A small network was shown many inputs. Here are its activations along a few directions, one row for each input.
Each table varies a few parts of the input and shows all the possible inputs, shuffled.
A made-up example of a description, with smaller parts first: ring(5) and (point or line(11) or (values(3) and line(4))).
Shared parts are said once, and a part with two or three values counts as separate values.
(in the rows, 128 means zero)

Other details of the inputs vary at random and push rows far along three fixed directions, the same in every table; ignore that.

Rows:
row 1: [142 107 109 113 137 115 142 123 135 109 122 107 111 144]
row 2: [116 158 128 141 135 155 122 116 145 124 156 127 109 130]
row 3: [128 134 126 166  92 157 113 133 122 118 141 111 122 123]
row 4: [128 124 111 144 131 183 123  95 120 121 155 122 102 126]
row 5: [157  91 138  83 155 125 140 112 128 114 105 128 137 115]
row 6: [122 152 118 149 123 172 120 135 150 132 141  93 120 140]
row 7: [146 112 120  99 155 107 152 157 129 106  93 116 142 149]
row 8: [121 133 111 155 100 157 121 113 106 105 146 131 116 133]
row 9: [124 149 130 147 108 169 118 118 125 126 149 122 133 113]
row 10: [139 121 120 108 143 129 142 139 129 102 105 112 135 159]
row 11: [159 104 143  99 120 105 128 128 141 115 104 117 160  95]
row 12: [139 126 143 110 145 100 149 168 136 110 101 115 153 136]
row 13: [122 153 138 138 130 172 125 140 126 138 149 134 111 106]
row 14: [138 113 121 107 133  91 143 124 131  90 109 127 141 141]
row 15: [163  86 116 108 122 107 132 121 120 100  93 115 141 123]
row 16: [121 155 142 140 111 175 118 134 126 133 145 124 135 117]
row 17: [ 77 159 158 159  66  72 119 152 147 102 163 156 124 100]
row 18: [105 144 130 133 136 158 127 126 141 126 159 134 102 142]
row 19: [ 71 143 128 157 130  24  51 108 111 244 123 186 139 111]
row 20: [ 89 151 162 157  62  83 116 132 119 100 164 174 137  85]
row 21: [139 147 129 136 139 197 117 119 125 140 140 117 113 127]
row 22: [ 93 151 162 143  71  93 107 124 143 118 174 178 112  61]
row 23: [150  95 125  99 126  99 144 105 111  96 120 135 130 115]
row 24: [123 131 102 153 131 167 119 139  93 149 120 119 119 148]
row 25: [124 160 132 135 147 180 123 132 146 135 148 118 110 145]
row 26: [138 112 127  92 151  96 158 153 130 108 118 129 125 137]
row 27: [152 101 114  94 153  99 150 115 128 100 114 117 128 147]
row 28: [148 106 125  85 156 106 151 131 129 108 108 118 130 151]
row 29: [151 127 141  92 164 118 149 162 148 123 100 108 160 130]
row 30: [114 129 187  87  99  36 139 161 139 108 123 181 172  54]
row 31: [151 127 145  88 157 119 141 143 150 120  99 109 163 135]
row 32: [171  97 126 136 106 142 185  99 162 148  99 124 135 141]
row 33: [120 129 122 131 120 150 143 139 107 120 145 132 103 124]
row 34: [121 118 106 128 179  58  73 104  99 239  73 134 181 152]
row 35: [143 118 137 111 136  87 142 133 136  98 102 116 158 135]
row 36: [128 146 127 158 120 182 130 154 111 127 133 107 125 136]
row 37: [137 137 117 171 101 166 178 112 174 157 136 123 109 170]
row 38: [162 107 144 105 136 120 135 137 118 111  90 113 163 128]
row 39: [108 139 118 142 134 151 127 108 140 118 163 131 100 137]
row 40: [ 74 151 142 152  65  69 120 142 140  94 165 168 111 104]
row 41: [ 97 141 103 168 161  94  63 124  82 248  90 131 158 179]
row 42: [122 131 119 138 139 187 133 130 120 134 149 123  99 124]
row 43: [131 117 110 146 121 180 118 104 129 127 151 113  95 122]
row 44: [156  97 128  90 140 123 146 119 111 107 108 122 130 130]
row 45: [126 123 110 136 139 159 127 116 149 121 146 108  96 140]
row 46: [113 117  82 164 156 121  59 101  56 245  84 135 147 174]
row 47: [ 96 152 167 131  82  86 117 115 136 107 170 187 124  62]
row 48: [114 141 117 138 153 175 135 143 138 133 155 121  98 147]
row 49: [164  81 116  98 130 106 139 112 119 106 105 115 126 120]
row 50: [123 160 127 138 154 179 131 151 144 139 149 118 108 140]
Description of these inputs: values(2) and (point or (line(4) and ring(6))).
Which other rows does row 8 become when the line(4) part takes its other values? List them by row number.
Answer: row 15, row 24, row 46
Which other rows does row 46 become when the ring(6) part takes its other values? List them by row number.
Answer: row 5, row 16, row 21, row 38, row 44
Which other rows does row 46 become when the values(2) part takes its other values? List them by row number.
Answer: row 10

Rows:
row 51: [132 143 110 161 119 216 109 129 104 137 142 100 109 140]
row 52: [152 110 119 100 183 139 124 123 131 132 110 110 124 134]
row 53: [103 134 135 154 108 101  80 103 105 202 133 174 141 104]
row 54: [152 107 123 129 137 106 136 130 129 151  85 105 156 146]
row 55: [151 101 114  99 164 132 142 106 133 138 108 117 121 148]
row 56: [122 117 101 148 129 111 111  93 114 183 121 143 119 141]
row 57: [ 83 129 115 173 109  47  64 106  84 224 108 162 156 135]
row 58: [148 109 118  94 174 122 120 134 123 136 105 111 132 137]
row 59: [100 162 120 150 138 149 105 139 130 145 148 124 116 147]
row 60: [ 99 151 114 154 126 149 123 132 123 131 151 126 109 165]
row 61: [129 155 114 169 118 212 113 131 116 135 134  95 120 153]
row 62: [161  95 122 112 126 130 140 101 137 122 108 116 137 119]
row 63: [152  98 109 115 139 119 144 109 125 108 112 121 123 132]
row 64: [134  97 150  99  93  58 137 130 128  88 118 150 146  88]
row 65: [127 152 149 127 116 180 146 139 142  71 170 125 110  96]
row 66: [131 123 163  84 121  78 137 147 129  92 126 150 153  80]
row 67: [102 149 147 130 104 118 162 159 159  89 158 145 116 134]
row 68: [159 113 101 128 141 144 146 121 126 110 106  94 128 169]
row 69: [147 101 145 105 101 109 157 122 145  60 132 133 131  90]
row 70: [145  99 110 104 170 129 137 114 121 127 108 117 122 149]
row 71: [135  97 112  99 161  91 122 123 107 147  99 129 134 150]
row 72: [ 87 155 147 161  76  72 137 145 141 126 157 169 120 121]
row 73: [118 169 154 134 108 163 157 167 158  92 153 120 129 113]
row 74: [100 146 129 140 139 124  95 114 128 180 151 150 108 123]
row 75: [152  99 110 111 133 113 143 121 118 107 107 115 124 139]
row 76: [165 102 124 114 152 149 122 116 113 133  97 113 145 121]
row 77: [132 160 121 171 119 219 131 146 131 141 132  90 118 154]
row 78: [106 160 158 133  98 147 129 128 142 111 179 153 115  87]
row 79: [127 134 154  97 138  89 151 164 167 103 121 136 144 117]
row 80: [ 90 172 151 146  99 126 118 148 129 119 160 148 133 107]
What do these inputs look like to the network?
Answer: line(5) and ring(6)
The inputs of row 60 and row 55 match in every part but the line(5) part. If row 59 is changed in the same way as row 60 into row 55, which row does it become?
Answer: row 74
A walk changes only the ring(6) part. It starts at row 63 and steps to row 69. List the rest of the walk in order.
Answer: row 76, row 65, row 52, row 70

Rows:
row 81: [ 82 147 140 157  95  83 106 117 121 162 158 184 116 102]
row 82: [132 103 121 113 134  63 122 127 112 139  97 138 145 131]
row 83: [141 127 144 117 113 143 137 127 136  79 136 124 130 105]
row 84: [143 108 123 104 141 114 137 122 123 115 114 123 128 138]
row 85: [145 129  85 164 158 197  90  98  95 202 108  87 130 166]
row 86: [120 116 150 109 114  78 120 129 134 113 132 157 136  91]
row 87: [150 113 141 112 122 116 134 120 127 120 107 132 145 108]
row 88: [146 108 124 108 150 118 132 116 130 117 115 124 131 125]
row 89: [ 85 148 126 168  84 114 122 133 121 130 162 154 112 125]
row 90: [100 166 124 155 147 157 113 156 125 173 135 120 132 156]
row 91: [ 98 158 126 163 101 156 121 117 133 131 175 140  99 119]
row 92: [161 116 123 122 117 166 172 134 152  69 127  98 114 141]
row 93: [125 123 130 129 115 115 134 117 132 130 131 143 121 131]
row 94: [134 138 142 104 163 117 133 159 145 124 105 115 152 139]
row 95: [141 113 130 109 136 123 127 130 123 120 122 125 128 116]
row 96: [136 139 156 114  87 171 170 141 171  35 172 117 103  91]
row 97: [156 122 107 137 144 204 130 119 113 129 118  90 126 147]
row 98: [ 86 144 126 158 110 111 106 118 110 163 156 165 116 117]
row 99: [118 157 157 103 130 118 149 173 151  89 135 130 137 119]
row 100: [122 140 146 120 154  88 122 153 136 170 103 137 158 136]
row 101: [ 97 141 108 164 117 150 110 114 109 164 149 137 109 150]
row 102: [131 101 123 117 135  63 119 121 119 137  96 138 147 130]
row 103: [130 101 128 106 141  69 117 112 121 141 102 145 144 129]
row 104: [139 109 143 101 128  77 117 126 111 127 106 147 155 101]
row 105: [136 125 135 115 110 134 152 123 151  85 143 125 118 124]
row 106: [147 142 129 116 168 157 140 152 147 138 106  89 146 155]
row 107: [106 153 121 166 102 203 126 130 126 120 175 119  92 127]
row 108: [174  97  88 112 192 162 123 108 104 161  88  86 131 166]
row 109: [104 138 125 159 111 132 103 118 116 173 142 148 114 120]
row 110: [153 115 122 120 121 141 157 129 147  86 124 101 125 137]
What do these inputs look like to the network?
Answer: ring(5) and (point or line(5))
The inputs of row 109 and row 95 match in every part but the ring(5) part. If row 100 is changed in the same way as row 109 into row 95, which row does it become?
Answer: row 99
List by row number the other rows that have the ring(5) part in common with row 107.
Answer: row 89, row 90, row 97, row 98, row 101
A walk changes only the ring(5) part. It starts at row 101 and steps to row 84. List the rest of the walk in order.
Answer: row 103, row 105, row 93

Rows:
row 111: [139 138 115 134 169 158 119 141 129 174 101  99 143 162]
row 112: [ 99 120 126 132 136  51  98 116 112 192 117 170 139 123]
row 113: [ 98 162 153 147  65 153 164 143 166  47 194 143  88 107]
row 114: [116 129 113 151 120 123 113 119 109 157 124 132 130 143]
row 115: [144 113 114 127 132 134 131 125 118 127 110 110 134 146]
row 116: [121 120 121 142 124  97 100 112 105 179 113 146 142 122]
row 117: [128 111 142  98 132  66 140 129 137 117 119 151 137 111]
row 118: [ 86 163 117 176  94 162 116 132 123 126 176 134  92 141]
row 119: [137 118  97 132 166 150 118 117 112 161 113 107 123 161]
row 120: [153  99 134  91 138  81 152 127 142 101 100 128 145 126]
row 121: [167 110 107 117 160 186 126 118 118 126 107  84 128 144]
row 122: [117 160 114 177  99 224 129 127 125 110 172 105  92 137]
row 123: [157 116 106 132 137 175 145 121 128 119 114  90 123 158]
row 124: [128 120 107 131 160 131  98 115 101 178 111 125 130 144]
row 125: [128 109 113 124 163  93  93 105 104 204  97 143 144 137]
row 126: [ 98 143 138 138 115 112 112 125 121 139 152 158 119 111]
row 127: [ 79 167 144 153 118  98  97 154 120 170 144 157 137 124]
row 128: [ 87 166 179 122  90  73 138 167 156 100 158 171 139  88]
row 129: [118 155 165 112 115 117 153 166 158  80 144 136 138 107]
row 130: [161 102 134 101 125 120 162 127 146  88 107 114 139 127]
row 131: [176 105 125  93 143 162 179 135 155  50 114  86 123 143]
row 132: [155 113 140  99 131 135 145 126 138  86 121 118 136 107]
row 133: [157 120 102 138 154 200 120 109 121 150 118  88 120 150]
row 134: [166 100 138  93 130 117 151 131 134  84 102 115 145 111]
row 135: [ 97 161 124 182  86 179 115 122 125 138 173 136  98 123]
row 136: [100 148 123 152 122 138 104 118 117 161 153 146 111 127]
row 137: [117 112 146  98 127  48 128 134 128 118 120 161 141 104]
row 138: [155 104 145  90 133 101 140 122 137 103 110 131 147 100]
What do these inputs look like to the network?
Answer: line(4) and (point or ring(6))
The inputs of row 128 and row 127 match in every part but the line(4) part. If row 116 is changed in the same way as row 128 into row 127, which row does it become?
Answer: row 134
List by row number the other rows that have the line(4) part in common with row 125.
Answer: row 111, row 112, row 113, row 130, row 133, row 135
Which other rows does row 115 become when the line(4) part takes its other values? List them by row number.
Answer: row 114, row 123, row 130
